Each row below holds a small network's activations on one input, seen along a few directions.
Each table varies a few parts of the input and shows all the possible inputs, shuffled.
Descriptions start from the smaller parts, as in this example, which fits no table here: one of 4 places along a line, together with either a single point or one of 9 places along a line or (one of 3 separate values, together with one of 5 places around a ring).
Shared parts are said once, and a part with two or three values counts as separate values.

Other details of the inputs vary at random and push rows far along two fixed directions, the same in every table; ignore that.

Rows:
row 1: -1.14 +0.80 +1.94 +0.14 +1.33 -1.88 +1.71 -1.13 -0.57 +3.15 -2.82
row 2: +0.68 +0.15 +1.80 -1.61 -1.14 -1.97 +1.93 -0.58 +3.14 +1.17 -1.56
row 3: +4.17 -2.97 -5.46 -2.24 +5.98 +0.23 -0.01 +0.06 +0.25 -1.21 +2.91
row 4: -0.91 +0.84 +3.12 -2.09 +0.37 -1.34 +0.63 -0.58 +0.66 +2.39 -2.00
row 5: -0.70 -0.44 +2.91 -1.50 -1.57 -1.40 +0.11 -0.39 +0.50 +3.24 -0.21
row 6: +2.07 +0.49 -4.02 +0.46 +1.22 +4.12 +1.34 -1.02 -0.82 -0.32 +0.72
row 7: -3.64 -1.27 +0.15 +7.63 -1.97 -5.03 -3.03 +1.55 -3.61 -2.20 -0.82
row 8: +0.29 +0.63 -0.52 -3.29 +1.22 +4.69 -1.49 +1.09 -1.79 -1.52 +2.25
row 9: +0.60 +0.62 +1.90 -1.31 -0.52 -1.88 +1.77 -0.65 +3.36 +0.55 -2.12
row 10: +1.56 -0.07 -1.88 -2.53 -0.17 +4.46 -0.45 +0.94 +1.03 -2.33 +2.83
row 11: -2.44 -1.30 -0.41 +7.45 -3.23 -5.37 -2.30 +1.25 -0.02 -3.91 -0.27
row 12: +2.15 +0.36 -2.52 -1.19 +0.67 +4.35 +0.32 -0.60 +0.29 -1.83 +1.45
row 13: +0.55 +0.89 +1.10 -0.29 -0.49 -2.10 +2.45 -1.16 +2.59 +1.50 -2.24
row 14: +0.77 +0.05 +1.06 +0.04 -1.63 -1.83 +2.31 -1.31 +2.65 +2.39 -0.85
row 15: +0.86 +0.71 -2.01 -0.69 +1.48 +4.75 -0.65 -0.71 -2.88 +0.98 +1.54
row 16: -0.96 -0.46 +3.75 -3.30 -2.03 -1.30 -0.06 +0.84 +1.62 +2.71 +0.92
row 17: -0.90 -0.35 +3.91 -2.87 -1.79 -1.22 -0.03 +0.96 +1.26 +2.00 +0.57
row 18: +0.18 +0.65 +0.67 +0.55 +0.38 -2.25 +3.06 -1.32 +2.36 +1.75 -2.92
row 19: -2.72 +0.16 -3.17 +6.35 +1.04 +0.83 -5.19 +1.60 -5.54 -6.18 +0.51
row 20: +0.62 +0.48 +0.45 +0.48 -0.50 -1.90 +2.91 -1.23 +2.18 +2.18 -2.09
row 21: -2.93 -0.44 -1.97 +3.85 +0.03 +1.40 -6.29 +3.56 -4.35 -7.82 +2.18
row 22: +0.57 +1.52 -2.04 -1.01 +2.59 +4.34 -0.32 -0.62 -3.16 +0.06 +0.19
row 23: +1.74 +0.36 -1.76 -2.52 +0.26 +4.39 -0.29 +0.86 +0.92 -2.85 +2.47
row 24: +1.50 +0.75 -1.85 -2.68 +1.09 +4.34 -0.41 +1.04 +0.97 -3.35 +1.46
row 25: -0.86 +0.24 +2.18 -0.49 -0.46 -1.47 +1.05 -1.11 -0.24 +3.83 -0.75
row 26: +0.70 +0.39 +1.22 -0.13 -1.04 -2.22 +2.59 -1.10 +2.70 +1.97 -1.57
row 27: +0.77 +1.07 -1.85 -1.05 +2.20 +4.55 -0.42 -0.61 -2.91 +0.64 +0.84
row 28: +0.70 -0.69 +1.60 -0.91 -2.29 -1.64 +1.41 -0.54 +3.16 +1.69 -0.38
row 29: +1.81 -0.21 -2.22 -2.66 -0.48 +4.63 -0.75 +1.04 +0.95 -2.19 +3.16
row 30: -2.93 -1.37 +1.13 +4.50 -3.73 -5.21 -3.29 +2.80 +1.09 -5.92 +0.36
row 31: -0.88 -0.05 +3.20 -1.73 -0.83 -1.61 +0.48 -0.63 +0.52 +2.99 -0.71
row 32: +1.30 -3.33 +0.48 -2.81 +4.63 -6.37 +0.46 +0.06 +0.29 +3.83 +0.75
row 33: -0.86 +0.66 +1.75 +0.00 +0.41 -1.65 +1.69 -1.01 -0.58 +3.80 -2.04
row 34: +0.37 +0.62 -0.47 -3.18 +0.95 +4.75 -1.42 +1.05 -1.58 -1.14 +2.55
row 35: +0.87 +0.19 -2.36 -0.01 +1.68 +4.62 +0.08 -0.95 -3.43 +1.58 +1.10
row 36: +0.88 -0.31 +2.00 -0.90 -1.92 -1.83 +1.92 -0.79 +3.13 +1.34 -0.69
row 37: +1.85 +1.00 -3.86 +0.20 +1.91 +4.02 +1.34 -1.07 -0.82 -0.91 -0.24
row 38: -3.99 -0.58 +0.10 +7.26 -1.22 -4.83 -3.21 +1.23 -3.57 -2.75 -1.77
row 39: -0.72 +0.39 +3.13 -1.94 -0.44 -1.69 +0.64 -0.38 +0.41 +2.52 -1.49
row 40: +2.14 +0.28 -4.00 +0.54 +0.84 +4.34 +1.12 -1.12 -0.66 -0.08 +1.14
row 41: -2.54 -0.38 -0.44 +6.96 -1.68 -5.39 -2.40 +1.23 +0.07 -4.77 -1.76
row 42: -0.59 -0.08 +3.23 -1.47 -1.14 -1.42 +0.68 -0.52 +0.41 +3.04 -0.61
Each input here is: one of 2 separate values, together with either a single point or (one of 4 places along a line, together with one of 5 places along a line).
- The inputs of row 3 and row 32 match in every part but the choice among 2 separate values. If row 2 is changed in the same way as row 3 into row 32, which row does it become? => row 39
- The inputs of row 33 and row 20 match in every part but the choice among 2 separate values. If row 8 is changed in the same way as row 33 into row 20, which row does it become? => row 30
- Change only the choice among 2 separate values in row 24. List by row number the other rows that result. => row 21
- Change only the place on the line of 5 in row 31. List by row number the other rows that result. => row 4, row 5, row 39, row 42
- Change only the place on the line of 5 in row 22. List by row number the other rows that result. => row 15, row 19, row 25, row 27

Rows:
row 43: +2.20 -0.04 -1.14 -4.20 +1.15 +3.82 +0.93 +0.13 +1.28 -0.22 +1.86
row 44: +1.43 +0.78 -1.75 -1.87 +2.54 +3.70 +1.31 -1.52 -1.90 +2.66 +0.13
row 45: -1.58 -0.73 +3.73 +0.10 -2.86 -5.45 -0.17 +1.22 +2.94 +0.46 -0.39
row 46: +0.65 +1.35 -0.64 -1.95 +2.10 +3.76 +1.11 -1.49 -2.09 +2.75 -0.50
row 47: -2.51 -0.45 -4.18 +7.45 +0.76 +1.52 -5.41 +1.77 -6.61 -6.42 +1.08
row 48: +1.66 +0.49 -0.21 -4.07 +0.56 +4.32 +0.51 -0.19 +0.55 +0.50 +1.80
row 49: +2.56 +0.12 -2.44 -1.99 +3.44 +2.44 +1.89 -1.69 -0.47 +2.04 -0.05
row 50: +1.77 +0.80 -1.53 -2.07 +2.74 +2.96 +1.78 -1.36 -1.26 +2.69 +0.02
row 51: -2.16 -0.15 +4.69 -0.27 -3.35 -4.21 -0.45 +0.92 +2.00 +0.72 -0.91
row 52: -1.58 -0.21 -5.81 +9.33 -0.26 +0.91 -4.18 +1.16 -4.59 -7.73 +0.50
row 53: +0.96 +0.79 +0.66 -4.14 +0.19 +4.06 +0.36 +0.05 +0.65 +0.62 +1.27
row 54: -1.26 -0.27 +3.53 +1.30 -4.33 -5.45 +1.09 +0.47 +4.72 -0.35 -1.72
row 55: -1.35 -0.96 +2.09 +2.29 -0.50 -6.30 +1.17 -0.23 +1.12 +2.41 -2.47
row 56: -0.78 -1.54 +3.00 +0.07 -2.18 -6.09 +0.05 +0.78 +3.66 -0.13 -0.64
- What do these inputs look like to the network? => one of 2 separate values, together with either a single point or one of 6 places along a line
- The inputs of row 43 and row 55 match in every part but the choice among 2 separate values. If row 56 is changed in the same way as row 43 into row 55, which row does it become? => row 49

Rows:
row 57: +1.59 +1.68 +1.45 -4.99 +1.24 +3.28 +4.76 -2.59 +0.95 +7.11 -1.18
row 58: +2.15 +1.10 -5.50 -1.32 +4.57 +7.77 -1.47 -0.20 -3.14 -4.00 +2.34
row 59: +0.62 -1.35 +1.04 +1.50 -2.66 -5.88 +1.76 +0.23 +4.96 -0.77 -0.81
row 60: -2.02 +0.23 +1.13 +3.00 -1.78 -3.03 +0.04 +0.41 -0.70 +1.08 -1.16
row 61: -2.09 +0.44 +3.57 +0.79 -0.22 -4.17 +1.26 -0.62 +1.01 +2.39 -2.59
row 62: -1.09 -1.50 -0.27 +3.06 -1.29 -3.64 -0.55 +0.77 +0.92 -2.55 -0.47
row 63: -1.86 -0.59 -2.29 +6.00 -0.77 -0.81 -3.28 +1.82 -2.86 -4.52 +0.85
row 64: +1.64 +1.92 +1.15 -5.17 +2.32 +4.87 +3.11 -2.34 -0.70 +6.06 -1.46
row 65: +1.55 -0.49 -4.35 -1.78 +3.77 +7.92 -3.93 +1.14 -5.25 -2.61 +3.99
row 66: +1.47 +1.80 +1.30 -4.97 +1.70 +3.31 +3.57 -2.48 +0.63 +5.80 -1.62
row 67: +3.99 +1.02 -1.07 -5.13 +1.48 +3.71 +3.94 -2.41 +2.58 +3.60 +0.52
row 68: -2.30 -1.02 +5.39 -1.25 -1.28 -6.91 +0.15 +0.80 +0.94 +3.31 -0.90
row 69: +3.05 +0.41 -6.09 +0.70 +2.33 +8.55 -1.26 -0.79 -2.97 -3.34 +2.85
row 70: -0.91 -0.55 +4.28 +0.41 -2.34 -7.07 +2.83 -0.41 +4.07 +3.03 -2.39
row 71: -1.95 -2.09 +5.12 -0.91 -2.36 -7.28 +1.28 +0.58 +2.60 +4.15 -0.62
row 72: -1.35 -2.26 +3.57 +0.48 -2.81 -6.84 -0.35 +0.49 +1.81 +2.38 +0.23
row 73: -0.64 -1.67 -4.27 +5.54 -0.73 -1.11 -3.24 +3.07 -0.73 -7.63 +1.50
row 74: -2.25 -0.44 -1.12 +5.09 -0.67 -3.07 -3.52 +1.30 -1.42 -3.86 -0.36
row 75: -1.53 -1.43 -3.56 +5.62 -0.09 -0.80 -4.43 +1.61 -2.23 -6.96 +0.72
row 76: -1.78 +0.31 +0.15 +2.75 +0.12 -2.83 -1.59 +0.61 -1.05 -1.67 -0.96
row 77: +1.30 +2.12 -4.50 -0.88 +3.75 +8.69 -1.77 -0.66 -5.66 -1.92 +1.39
row 78: +3.09 +0.01 -6.02 -1.69 +3.61 +7.34 -1.26 +0.35 -1.70 -4.36 +2.56
row 79: +1.36 +2.15 +2.80 -5.37 +2.19 +2.86 +3.93 -2.39 -0.42 +6.91 -2.17
row 80: +2.65 +1.91 +1.84 -5.39 +0.73 +2.53 +5.03 -3.36 +2.92 +7.16 -0.97
row 81: -0.54 -1.52 -0.80 +4.10 -2.33 -4.24 -0.88 +1.11 +1.72 -3.68 -0.44
row 82: -1.95 -0.69 -2.40 +6.42 -1.79 -0.46 -3.10 +0.83 -4.17 -3.26 +0.60
row 83: +3.91 +0.95 +0.09 -7.18 +3.11 +3.35 +4.38 -1.85 +3.28 +3.44 -0.32
row 84: -3.69 -0.11 +8.76 -3.57 -8.90 -3.00 -3.29 +4.23 +5.90 -3.97 +2.17
row 85: -2.44 -0.33 +0.58 +4.14 -0.89 -3.05 -2.11 +0.76 -1.26 -1.32 -1.29
- What do these inputs look like to the network? => either a single point or (one of 4 places along a line, together with either a single point or one of 6 places along a line)
- A walk changes only the place on the line of 4. It starts at row 80 and steps to row 60. List the rest of the walk in order. => row 66, row 77
- Change only the place on the line of 6 in row 58. List by row number the other rows that result. => row 61, row 76, row 77, row 79, row 83
